[[133 139 102 117 130]
 [108 118 127 125 121]] ans = 117

[[128 103 130 129 129]
 [129 126 129 130 131]] ans = 129

[[124 142 128 127 153]
 [128 111 120 133 145]] ans = 127

[[130 127 125 129 128]
 [127 123 127 101 125]] ans = 129

[[153 114 147 114 148]
 [124 129 125 129 125]] ans = 114

[[135 135 142 150 139]
 [152 152 130 142 136]] ans = 150

[[135 156 116 111 118]
 [126 135 152 144 129]] ans = 111
---
[[117 148 132 114 128 125]
 [111 150 116 103 136 132]] -> 150

[120 129 121 101 128 149] -> 129

[120 132 144 140 105 127] -> 132

[[142 139 142  99 141 110]
 [121 124 126 121 126 143]
 [138 135 132 126 133 112]] -> 135

[[129 128 128 128 154 138]
 [146 137 139 128 128 146]
 [128 128 137 141 157 128]] -> 128

[[107 123 111 124 106 121]
 [127 136 137 138 146 121]] -> 136

[[106 126 130 119 127 137]
 [121 128 129 129 129 126]
 [130 125 127 132 128 135]] -> 125

[[131 120 128 135 122 131]
 [109 118 122 123 149 151]] -> 118

[[139 122 113 114 127 106]
 [133 119 109 110 121 102]
 [136 121 116 116 131 110]] -> 121

[[130 151 107 138 108 134]
 [130 132 145 140 107 102]
 [138 126 112 133 157 145]] -> 126
---
[[139 153 127 128 129 118 129]
 [144 122 130 128 126 109 129]
 [117 146 129 128 127 135 127]] --> 146

[[153 150 156 125 155]
 [127 128 128 128 127]
 [128 129 128 129 128]] --> 129

[[110 124 120 135 118 138 150]
 [155 124 133 108 143 129 108]
 [135 134 137 127 138 120 127]] --> 134

[[106 143 111 103 110]
 [113 146 119 117 145]
 [130 139 115 139 142]] --> 139

[[127 128 127 128 128 127]
 [147 129 148 120 132 142]
 [109 103 130 113 104 107]] --> 103

[[137 144 116 129 118]
 [135 147 119 128 124]
 [132 151 123 127 130]] --> 151

[[129 128 141 137 126 110]
 [127 128 133 152 130 126]
 [128 127 143 111 128 114]] --> 127

[[128 128 128 128 128 128]
 [118 128 140 126 150 120]
 [118 137 151 123 110 141]] --> 137

[[129 135 142 152 142 147]
 [128 120 115 104 114 108]
 [108 132 101 125 142 123]] --> 132
---
[157 123 130 130 118 144 135] ⇒ 118

[[113 148 135 154 138]
 [129 148 149 149 138]] ⇒ 149

[144 120 106 140] ⇒ 120

[[134 128 124 119 124 125 125]
 [132 150 128 131 124 127 125]
 [121 125 124 108 130 116 131]] ⇒ 130

[129 154 137 122 135 130 129] ⇒ 135

[155 117 139 113 123 109] ⇒ 113

[[129 127 128 129 128]
 [134 128 127 150 141]
 [127 131 125 130 131]] ⇒ 125

[[156 135 119 142]
 [114 121 129 141]
 [127 155 123 105]] ⇒ 155
---
[139 107 145 141] 107

[[141 109 102 110 133 133  99]
 [130 124 148 148 137 136 138]] 109

[[119 111 149 131 124]
 [100 122 146 140 116]
 [132 152 115 125 149]] 111

[[129 129 127 128 129]
 [153 114 138 118 114]
 [120 128 123 127 128]] 129

[[112 140 137 153 109]
 [122 115 130 117 147]
 [148 112 146 114 112]] 140

[122 131 138 151] 131

[[118 134 125 132 127 130]
 [107 139 126 137 123 130]
 [104 128 122 136 112 134]] 134

[141 120 119 155] 120

[127 149 144 136 157] 149
---
[[121 140 149 135 135 126 129 116 118 118 125 124 125 125]
 [117 131 131 111 144 120 124 130 117 139 130 121 125 120]
 [130 133 136 116 128 137 127 122 114 127 127 112 121 115]
 [122 133 134 116 126 141 121 118 113 134 127 117 125 113]
 [124 115 144 111 132 121 132 126 119 138 127 118 119 120]
 [121 124 138 120 125 127 121 112 116 137 132 133 139 121]
 [118 136 135 116 130 122 113 125 111 132 130 126 131 122]
 [134 135 143 110 126 120 128 120 116 127 132 126 131 119]
 [121 132 153 124 140 120 131 118 123 128 125 124 120 129]
 [129 122 143 113 127 122 129 127 119 128 131 113 116 119]
 [114 124 137 138 137 137 131 117 114 122 119 125 127 115]
 [116 133 133 123 127 131 115 121 109 129 127 130 132 117]] → 115

[[127 127 129 126 127 130 132 132 129 124 126 122 131 128 126 129]
 [123 122 132 122 124 137 146 150 131 114 121 106 144 130 120 133]
 [122 121 133 120 123 139 151 155 132 110 119  99 149 131 118 134]
 [122 121 133 121 123 139 150 155 132 111 119 100 148 131 118 134]
 [124 124 131 124 125 135 141 144 130 118 123 111 140 130 122 131]
 [126 126 129 126 127 131 134 135 129 123 125 120 134 129 125 130]
 [122 121 133 120 123 139 151 155 132 110 119  99 149 131 118 134]
 [123 123 132 122 124 137 146 149 131 114 121 106 144 130 120 132]
 [127 127 129 126 127 130 132 133 129 124 126 122 132 129 126 129]
 [125 125 130 125 126 133 137 139 130 121 124 116 136 129 124 130]] → 129

[[127 134 148 135 140 131 152 126 140 114 120 125 122]
 [130 135 145 121 141 145 153 130 133 114 138 118 145]
 [131 132 146 121 133 141 148 134 134 115 130 118 137]
 [129 132 135 122 134 139 140 130 128 122 137 121 142]
 [122 137 128 139 152 129 142 113 130 126 141 131 136]
 [126 134 132 130 143 134 141 121 129 123 139 126 139]
 [126 131 139 138 137 124 141 124 137 120 119 130 118]
 [127 133 130 128 140 135 139 123 128 125 139 126 140]
 [126 132 126 129 137 131 133 123 127 128 137 128 136]
 [129 133 152 128 137 138 156 132 139 111 123 120 130]] → 136

[[139 126 134 134 140 136 131 129 131 128 117 130 116 127]
 [104 129 117 115 123 127 125 124 129 133 139 137 127 126]
 [138 127 133 133 138 136 131 128 129 128 119 130 118 127]
 [126 138 136 141 106 118 123 124 133 125 129 113 138 122]
 [135 128 133 133 136 134 131 128 129 127 120 129 119 128]
 [124 127 125 126 119 122 126 128 128 128 134 124 138 129]
 [135 128 133 132 136 134 130 128 129 128 121 130 121 127]] → 129

[[128 123 128 106 125 126 128 134]
 [129 123 127 112 125 125 128 132]
 [129 129 127 151 130 126 128 125]
 [128 123 130 105 124 128 128 135]
 [128 123 126 113 126 126 128 133]
 [128 123 130 105 124 128 128 135]
 [128 123 127 109 125 127 128 134]
 [128 123 129 105 124 127 128 135]
 [128 123 126 114 126 126 128 132]
 [128 129 129 148 129 129 128 128]
 [129 123 128 106 124 126 128 134]] → 128

[[127 132 133 140 137 106 152 126 122 133 151 123 117 129 153]
 [123 141 139 134 148 108 158 133 124 122 152 127 109 126 149]
 [127 131 133 141 137 107 152 125 122 133 151 122 117 129 153]
 [127 131 132 139 137 107 152 126 122 132 151 121 117 129 152]
 [122 140 138 133 147 108 158 133 124 122 152 127 109 125 149]
 [113 118 143 130 144 107 151 120 125 123 148 111 106 122 153]
 [127 132 132 140 138 107 153 126 123 132 151 122 117 129 153]
 [123 140 138 134 147 108 157 132 123 122 152 127 109 125 149]
 [122 140 139 133 147 108 157 133 123 122 151 128 109 125 148]
 [130 133 136 139 139 104 152 126 123 131 148 117 114 131 153]
 [123 141 138 133 148 107 157 133 123 122 152 128 109 125 149]
 [116 121 141 128 143 108 153 121 123 120 147 108 109 122 150]] → 149

[[127 144 129 128 128 128 127]
 [128 108 125 128 128 135 138]
 [128 107 125 127 128 134 138]
 [129 106 124 128 128 135 138]
 [132 124 126 131 128 133 133]
 [127 148 130 127 128 126 126]
 [126 116 126 125 128 131 135]] → 126

[[126 131 125 120 127 127 124 127 113 139 113 128]
 [130 129 132 132 128 128 129 123 139 118 127 133]
 [134 126 123 131 126 124 132 123 136 142 129 123]
 [137 122 130 134 135 127 129 133 134 140 126 121]
 [129 134 136 122 127 126 128 127 131 134 109 143]
 [125 136 126 122 122 131 128 123 122 107 125 141]
 [134 129 132 131 137 123 124 124 123 126 128 126]] → 141

[[124 134 119 121 138 122 133 132]
 [122 123 138 135 119 117 124 128]
 [121 131 135 124 135 114 131 125]
 [132 132 122 127 138 129 135 131]
 [127 132 122 121 141 128 136 126]
 [132 126 132 133 119 126 126 123]
 [133 131 130 128 122 134 128 128]
 [132 127 133 120 128 135 126 117]
 [128 142 109 121 140 113 109 127]
 [140 115 119 107 127 119 136 108]
 [122 131 136 114 133 122 129 150]
 [126 131 123 151 124 137 116 127]] → 150
